Here are a small network's activations along a few directions, averaged over the inputs that share one value of a field.
Related values have similar rows: they may be neighbours, one step apart, or belong to one group.

Other fields vary at random and push rows far along two fixed directions, the same in every table; ignore that.
These rows show it; all are for the same value of a field, averaged over different records:
[ 19 -31  22   1  13  13  -4  -9 -16  12  -4 -13  -1  -6   0   2   1]
[ -6  25   1  -9 -12  -9 -20 -20  18 -13   0  11 -20  19  12 -15 -21]
[ -4  29   6  10  -2 -25   1  -6  22 -14   7  26  -9   5  10  -9 -20]
[ 38 -62  40  23  38  16  23   7 -38  35  -1 -17  20 -34  -6  26  21]
[ -9  20   0 -23 -15  -3 -33 -26  16 -19  -6  -1 -27  24  14 -18 -26]
[ 20 -38  21 -18  12  28 -22 -23 -22  11 -12 -32  -8   2   5  -3   4]
[ 10 -20  15 -26   2  21 -34 -30  -7   4 -14 -27 -16  14   8  -9  -7]
[-26  68  -9  -3 -27 -38 -20 -18  49 -36   7  38 -28  29  16 -28 -39]

Field Dufim:
e7: [ -2 -22 -15   7   5  21  11  24 -27  17   6 -24  27 -16  -2  11  26]
e6: [ -1  19 -10 -19   8 -22   4  -6  -3 -14  -4  -2 -17   2   6 -16   2]
e10: [ 26 -56  11  28  52 -10  70  49 -54  29   1  -8  26 -46 -25  18  51]
e4: [-11   4 -23 -16 -34  40 -37 -24  20  10 -19 -19 -12  27   4  -3 -22]
e1: [ -3  11   3 -22 -10   4 -31 -27  11 -15  -6  -6 -21  16  15 -19 -15]
e5: [ -6 -14 -13 -20  11 -14   9  24 -28   1  -5 -14   0   4 -17  -3  32]
e3: [ -1  -5 -18  22  -4  13  26  33  -5   8  12  15  37 -20  -8  30  11]
e8: [  6 -16 -13 -10 -25  49 -32 -18   0  12 -10 -14   5  16 -16  17  -1]
e9: [-21  74   6  98  -5 -69  98  60  63 -13  31  94  35 -37  -1  18 -15]
e2: [-26  15 -24 -22  -7 -16 -11  11   0 -15  16  -5   9   1 -17   3  17]
The values of Dufim form a ring.
- A walk along Dufim starts at e9 and steps to its neighbour e4. Put e1, e5, e8, e2 in the order it reaches them. => e8, e2, e5, e1
- Fewest steps between e3 and e10? => 4

Field Lufa:
g2: [ -7  16 -30 -10  28 -44  28  41 -46 -23  19   9  14  -9 -19 -10  38]
g4: [ -9  68  22  63 -17 -64  45  29  65 -40  19 103 -11   2  32 -21 -48]
g1: [-42  74 -11 -52 -22 -62 -54 -44  46 -53  11  29 -56  51   6 -52 -37]
g9: [-31  51 -32  76  -4 -40  81  83  31   4  47  58  79 -50 -24  49  28]
g6: [ -1 -35   2 -22 -28  68 -49 -45   6  15 -17 -37  -5  21 -24  11  -3]
g5: [-22 -25 -63 -70 -21  47 -49  -8 -39   4 -27 -68 -22  37  -4 -23  15]
g3: [ 23 -56  57 -28  32  23 -33 -58 -28   5 -14 -67 -38 -18  33 -22   6]
g7: [  89 -106   78   70   60   57   48   16  -45   81    0  -15   80  -71
   -6   85   21]
g8: [  0  13 -22 -27 -26  16 -17 -14  10   6 -38 -12 -41  37   5 -17 -20]
The values of Lufa form a 3 by 3 grid.
- Fewest steps between g6 and g4? => 2
- Which values are neighbours of g2? Give them in the order they are listed. => g1, g5
A value of Lufa combines one of 3 hidden first parts with one of 3 second parts; all combinations occur once.
- Changing only the second part turns g7 into g6. g4 has the same second part as g7; what does that change turn g4 into? => g8
